These are the activations of a small neural network, seen along a few directions. Each row is one input.
Each table varies a few parts of the input and shows all the possible inputs, shuffled.
A made-up example of a description, with smaller parts first: line(6) and (point or line(9) or (values(3) and ring(5))).
Shared parts are said once, and a part with two or three values counts as separate values.

Other details of the inputs shift rows strongly along two fixed directions, in all tables alike. That doesn't count.
To show where, the next rows are all for the same input, with only those details redrawn:
[-35 -26 70 3 2 -6 71 1 -9 -57 -59 -24]
[25 33 -23 28 -45 37 -44 2 -2 68 -17 1]
[39 40 -10 22 -42 0 21 29 -13 21 -36 10]
[56 55 -19 23 -49 -12 36 43 -17 18 -39 19]
[-42 -24 28 18 -13 62 -58 -40 8 47 -19 -32]
[37 41 -24 27 -47 21 -20 16 -7 54 -23 8]
[31 39 -34 31 -50 43 -59 1 -1 84 -11 4]
[57 55 -19 23 -49 -12 35 43 -17 18 -39 19]

A family of inputs:
x1: [-44 -43 1 26 -13 36 -88 -39 -1 33 81 -5]
x2: [26 31 -47 4 -28 9 9 10 2 18 56 0]
x3: [27 14 -38 -18 0 10 -62 11 10 73 -7 41]
x4: [-46 -6 41 0 -23 40 8 -8 0 -13 -22 -1]
x5: [-23 -28 -18 -8 29 21 -63 -41 -12 3 -21 -7]
x6: [-53 -43 37 -37 37 -21 63 1 -15 -107 -46 17]
x7: [-21 -24 16 12 26 39 -76 -36 13 62 66 -29]
x8: [44 52 -63 -15 -16 -21 7 33 -31 -24 -19 58]
x9: [47 41 -42 -17 11 -4 -51 7 -22 37 -10 42]
x10: [81 69 -39 -8 7 -18 -18 22 -50 6 -20 49]
x11: [39 40 -57 -24 -20 -45 58 56 -23 -33 -31 65]
x12: [7 27 -39 1 -33 14 -9 25 6 27 -11 46]
x13: [50 28 -65 23 -29 20 -52 -15 36 69 46 -21]
x14: [-23 -30 -2 -5 6 40 -63 -43 60 23 27 -72]
x15: [52 19 -14 24 -16 -27 -38 18 -19 49 63 28]
x16: [-36 -22 38 14 -10 40 -18 -25 2 16 -31 -28]
x17: [-34 -35 45 -27 64 17 -24 -35 -23 -34 -26 -1]
x18: [-51 -37 21 10 14 23 -6 -21 5 -22 52 -26]
x19: [-40 -50 65 3 35 -15 -6 -21 -9 -14 43 -25]
x20: [45 16 -28 30 -6 -35 35 30 -12 -6 30 -9]
x21: [51 33 -37 4 9 -19 0 7 -50 -33 -36 20]
x22: [85 59 -12 -10 -5 -71 110 62 -18 -26 18 17]
x23: [27 34 -55 -6 -4 17 -33 7 -32 -7 -7 44]
x24: [-64 -47 -12 -21 6 52 -72 -32 21 26 -1 12]
x25: [25 44 -18 1 -20 3 -26 30 0 71 -12 34]
x26: [43 26 -19 -24 18 -30 7 28 -18 -2 -29 46]
x27: [39 17 -56 20 -19 15 -31 -10 6 60 52 -26]
x28: [-50 -17 9 17 -13 54 -76 -46 15 65 -13 -25]
x29: [-28 -27 20 19 26 28 -84 -36 9 60 69 -24]
x30: [-44 -29 17 -8 4 29 0 -38 41 -24 38 -34]
x31: [-34 -54 36 -24 49 -37 62 -5 -17 -95 -62 -5]
x32: [-61 -16 21 -7 -8 21 6 1 5 -10 -20 8]
x33: [-20 -40 51 -18 24 -37 89 -11 32 -91 -14 -59]
x34: [-41 -20 -2 -17 -5 55 -61 -37 61 11 43 -50]
x35: [57 54 -26 9 -20 -67 118 68 -19 -68 22 26]
x36: [29 45 3 8 -31 37 -46 8 -1 80 -8 18]
x37: [-43 -42 26 -37 47 7 -25 -26 1 6 -23 7]
x38: [-45 -63 25 -21 32 -17 29 -7 6 -46 -50 -6]
x39: [-74 -19 60 -12 -5 9 46 -9 2 -51 -36 -2]
x40: [21 26 -25 24 -20 -32 30 37 -15 -20 49 19]
x41: [-24 -62 55 19 20 -56 58 -1 -22 -77 18 -21]
x42: [-18 -29 74 -22 45 -37 90 -8 18 -73 4 -32]
x43: [-19 -17 24 -24 20 39 -65 -37 61 35 35 -55]
x44: [78 44 -40 15 -20 -57 82 39 5 -26 9 -1]
x45: [-26 -42 37 -16 56 -26 55 -12 -36 -104 -58 -10]
x46: [60 77 11 -7 -28 -64 95 70 -21 -15 -49 49]
x47: [25 26 -23 -16 -3 -13 -19 22 7 49 -21 43]
x48: [53 39 -66 5 -29 -34 8 42 -2 32 -34 42]
x49: [-54 -62 11 -21 38 2 -8 -32 -1 -21 -37 -13]
x50: [-51 -28 -3 15 -4 50 -77 -33 15 67 -11 -20]
x51: [-41 -42 25 -1 16 3 15 -10 10 -15 -41 -7]
x52: [-35 -58 45 19 23 -36 35 -11 -16 -53 24 -38]
x53: [-21 -18 14 9 28 39 -72 -43 18 61 64 -32]
x54: [-18 -29 76 -26 41 -37 92 -8 28 -77 0 -34]
x55: [57 44 -37 -7 -19 18 -60 -7 43 78 48 -12]
x56: [-31 -18 -3 2 -2 38 -25 -39 33 5 51 -27]
x57: [-33 -43 19 18 28 9 -5 -35 10 -8 34 -52]
x58: [49 39 -29 19 -36 -63 64 60 -32 -38 40 35]
x59: [58 53 -29 -4 -19 -22 10 49 -1 46 -23 56]
x60: [-71 -44 33 -28 16 -4 38 -5 11 -56 -37 13]
x61: [-35 -52 56 18 37 -54 80 4 -13 -87 9 -37]
x62: [39 49 -45 -6 -8 2 -11 11 -47 -32 -16 44]
x63: [-33 -19 8 -16 -5 30 -14 -32 47 -15 35 -38]
- The inputs of x28 and x39 match in every part but one. If x5 is changed in the same way as x28 into x39, which row does it become? => x8
- The inputs of x52 and x58 match in every part but one. If x61 is changed in the same way as x52 into x58, which row does it become? => x40
- What is each input in this table made of? => values(3) and (line(10) or line(11))
- Start at x36 and move only the line(11) part, one step at a time. The first step leads to x46. Which rows follow, in order? => x25, x59, x47, x3, x37, x26, x9, x17, x10
- Which other rows does x12 become when the values(3) part takes its other values? List them by row number. => x51, x59

A family of inputs:
x64: [30 28 -23 8 -29 -10 9 34 12 41 -16 22]
x65: [29 32 26 -16 9 -29 73 24 7 -40 14 -6]
x66: [11 15 12 -8 4 -26 31 28 -40 -32 -21 32]
x67: [42 32 -37 28 -32 -1 -36 13 -11 39 36 15]
x68: [-30 -6 42 3 5 24 2 -17 3 -2 41 -19]
x69: [49 39 -43 18 -29 35 -72 1 18 101 3 3]
x70: [-44 -41 17 -8 13 5 -21 -27 21 -4 21 -18]
x71: [-21 -24 9 18 6 13 -25 -18 -10 4 18 -15]
x72: [18 -6 3 -5 24 -42 63 11 -14 -47 -22 -10]
x73: [17 25 -3 -3 -5 -22 50 30 -33 -59 -23 31]
x74: [1 5 34 4 3 -26 36 17 -30 -16 -27 22]
x75: [-47 -50 26 -8 16 10 -21 -25 23 -9 22 -20]
x76: [-5 -14 7 14 9 -27 43 6 -29 -35 -8 -3]
x77: [-55 -30 38 13 -7 34 -12 -26 7 -3 -14 -35]
x78: [-13 -31 19 -4 31 -2 8 -19 5 -24 -3 -27]
x79: [8 -8 -9 -3 4 -36 46 24 0 -30 -4 10]
x80: [37 21 15 -12 10 -34 40 26 -13 -9 -34 19]
x81: [18 29 12 -15 -6 -34 78 38 11 -34 21 15]
x82: [-40 -37 -4 -2 11 22 -49 -27 18 24 24 -16]
x83: [24 10 -56 8 -12 -8 -15 12 -1 36 12 16]
x84: [-31 -11 -8 -19 11 17 -18 -12 7 -17 -7 14]
x85: [32 24 -23 22 -22 -13 -6 15 -16 14 24 9]
x86: [-50 -42 41 -15 25 13 -17 -21 9 11 -15 1]
x87: [31 40 -77 2 -48 33 -52 5 17 58 12 26]
x88: [-32 -24 11 -16 9 44 -27 -43 19 -9 -11 -31]
x89: [-18 -24 9 -2 18 21 -51 -41 18 19 24 -32]
x90: [-4 -22 22 -6 18 -3 -5 -16 13 -17 12 -25]
x91: [40 45 -52 -5 -4 18 -40 2 -2 21 -2 24]
x92: [-52 -31 24 2 -2 43 -15 -39 -1 -20 -7 -22]
x93: [6 9 6 -27 13 -41 52 36 -17 -45 -30 39]
x94: [29 29 4 22 -29 -16 32 32 -15 13 -23 15]
x95: [-29 -25 36 -29 40 9 -15 -24 -7 -21 -20 -7]
x96: [37 25 -36 27 -20 -13 -5 19 -22 19 15 15]
x97: [-22 -5 4 -1 -17 2 20 7 24 -5 -22 -9]
x98: [-19 -8 10 0 -4 31 -25 -25 25 18 -16 -35]
x99: [54 30 -56 11 -15 9 -55 3 5 59 25 2]
- What is each input in this table made of? => values(3) and (point or line(5) or ring(6))
- The inputs of x74 and x80 match in every part but the values(3) part. If x96 is changed in the same way as x74 into x80, which row does it become? => x78
- Which other rows does x88 become when the ring(6) part takes its other values? List them by row number. => x69, x80, x91, x95, x98
- List by row number the other rows that have the values(3) part in common with x70. => x64, x75, x79, x81, x82, x83, x84, x86, x87, x93, x97
- Which other rows does x68 become when the values(3) part takes its other values? List them by row number. => x65, x81

A family of inputs:
x100: [38 47 -53 12 -48 36 -36 1 47 77 25 -11]
x101: [40 46 -30 21 -48 29 -38 11 33 96 33 -3]
x102: [-1 -10 9 -3 1 -6 2 -8 34 8 54 -28]
x103: [-34 -58 72 2 63 -30 34 -20 -27 -67 22 -28]
x104: [16 -5 36 6 7 -53 75 22 5 -37 31 -22]
x105: [54 39 -19 20 -18 -6 -25 23 -49 47 -47 41]
x106: [47 50 -20 0 -39 -20 61 42 30 7 -1 2]
x107: [-49 -35 50 -18 9 11 61 -21 46 -52 -21 -55]
x108: [19 -3 -6 -10 3 -37 74 10 28 -67 16 -37]
x109: [38 39 -61 -17 -17 10 -28 18 -1 30 -42 47]
x110: [3 39 -50 58 -94 27 7 27 -8 27 35 11]
x111: [-57 -56 27 -39 64 -3 4 -37 1 -69 -20 -3]
x112: [-61 -52 29 -41 39 16 20 -30 3 -70 -76 -14]
x113: [68 36 -27 -7 8 -62 48 48 -19 -28 34 34]
x114: [11 12 49 6 -13 -39 101 33 6 -31 -14 -17]
x115: [-80 -57 20 -29 33 68 -87 -59 19 28 -30 -6]
x116: [50 32 -52 21 5 2 -83 3 -39 74 18 42]
x117: [-12 -11 14 10 12 28 -57 -16 -27 47 -38 17]
x118: [-42 -25 -40 37 -23 30 -49 -21 -32 -16 76 9]
x119: [-69 -54 47 -25 36 40 -47 -39 2 9 -40 1]
x120: [57 48 11 36 -36 -28 57 43 -6 25 -3 -4]
x121: [5 -7 13 -26 39 -47 42 20 -26 -53 -20 36]
x122: [-65 -62 38 -18 59 20 -60 -53 -16 1 6 -6]
x123: [-45 -64 45 18 49 36 -88 -70 -17 25 55 -45]
x124: [21 -5 32 2 37 -59 51 17 -61 -57 -32 24]
x125: [5 9 52 16 -11 -29 83 30 2 -19 -12 -24]
x126: [-18 8 -18 -13 -21 53 -47 -22 37 39 -37 -12]
x127: [-74 -62 72 -24 44 14 -1 -31 -15 -28 -55 -4]
x128: [67 35 -24 0 8 -62 42 42 -30 -20 35 28]
x129: [-67 -46 71 21 5 71 -80 -62 2 59 -29 -44]
x130: [-12 23 -77 37 -67 49 -69 10 -43 42 -7 59]
x131: [19 0 10 -11 6 -49 88 21 29 -67 20 -23]
x132: [-6 -16 19 25 4 7 -33 -16 14 40 60 -40]
x133: [-3 13 51 2 -9 -24 65 34 -14 -23 -61 4]
x134: [2 -15 17 -25 37 -43 48 8 -5 -63 28 3]
x135: [-50 -1 15 27 -58 6 66 28 -28 -62 -42 19]
x136: [1 16 45 -15 -11 -28 82 39 3 -37 -62 15]
x137: [-68 -41 44 -3 0 65 -51 -55 54 50 28 -54]
x138: [56 33 -49 21 0 -8 -61 12 -23 59 64 17]
x139: [32 55 -40 0 -49 33 -52 14 21 86 -16 26]
x140: [-54 -61 7 -26 53 31 -49 -62 25 -30 39 -40]
x141: [67 42 -43 -4 -21 -51 70 41 25 -34 24 -5]
x142: [-12 -6 22 -34 16 -19 42 17 -13 -39 -61 33]
x143: [50 59 0 3 -39 -35 61 57 -13 8 -51 34]
x144: [-1 -15 20 5 5 -8 2 -5 29 11 52 -29]
x145: [15 29 -65 26 -38 -36 39 48 -68 -60 4 71]
x146: [-45 -44 99 24 10 7 43 -27 2 -19 -12 -62]
x147: [-62 -60 25 -5 23 47 -64 -62 57 26 65 -61]
x148: [-76 -69 -11 -29 56 64 -110 -87 15 4 5 -29]
x149: [-56 -57 23 -43 64 -6 13 -35 0 -82 -29 -8]
x150: [36 32 -69 -12 2 9 -81 -1 -9 62 24 47]
x151: [-5 14 27 -24 -11 -18 74 30 16 -43 -63 10]
x152: [14 28 -80 63 -82 26 -48 10 -7 47 91 8]
x153: [33 37 -81 -14 -22 39 -77 -1 6 63 -34 37]
x154: [65 36 -85 -9 -1 -15 -16 11 2 -5 38 10]
x155: [56 30 -43 -16 10 -46 33 34 -4 -31 35 26]
x156: [-4 -3 36 -10 18 -30 47 28 -39 -34 -67 28]
x157: [67 35 -24 48 -31 -6 -40 6 -7 75 61 -17]
x158: [-58 -44 45 -15 11 26 41 -36 47 -46 -18 -68]
x159: [38 49 -17 33 -43 30 -56 13 -7 95 -23 16]
x160: [-71 -64 31 -4 58 43 -104 -64 -17 33 17 -13]
x161: [6 -4 -3 -36 38 -50 55 21 -18 -73 -26 35]
x162: [28 -2 46 23 8 -62 88 30 -10 -46 21 -23]
x163: [55 35 -85 -3 -4 9 -69 -4 12 46 63 17]
x164: [40 50 -36 -13 -36 -7 46 34 14 -16 -64 11]
x165: [35 55 -59 0 -48 42 -57 7 31 79 -22 19]
- The inputs of x144 and x101 match in every part but one. If x132 is changed in the same way as x144 into x101, which row does it become? => x125
- The inputs of x153 and x149 match in every part but one. If x119 is changed in the same way as x153 into x149, which row does it become? => x121
- What is each input in this table made of? => ring(6) and (point or line(10))
- List by row number the other rows that have the ring(6) part in common with x113. => x103, x118, x123, x128, x134, x138, x140, x154, x155, x163
- Which other rows does x151 become when the line(10) part takes its other values? List them by row number. => x126, x129, x133, x136, x139, x143, x159, x164, x165
- Which other rows does x130 become when the ring(6) part takes its other values? List them by row number. => x110, x118, x135, x145, x152
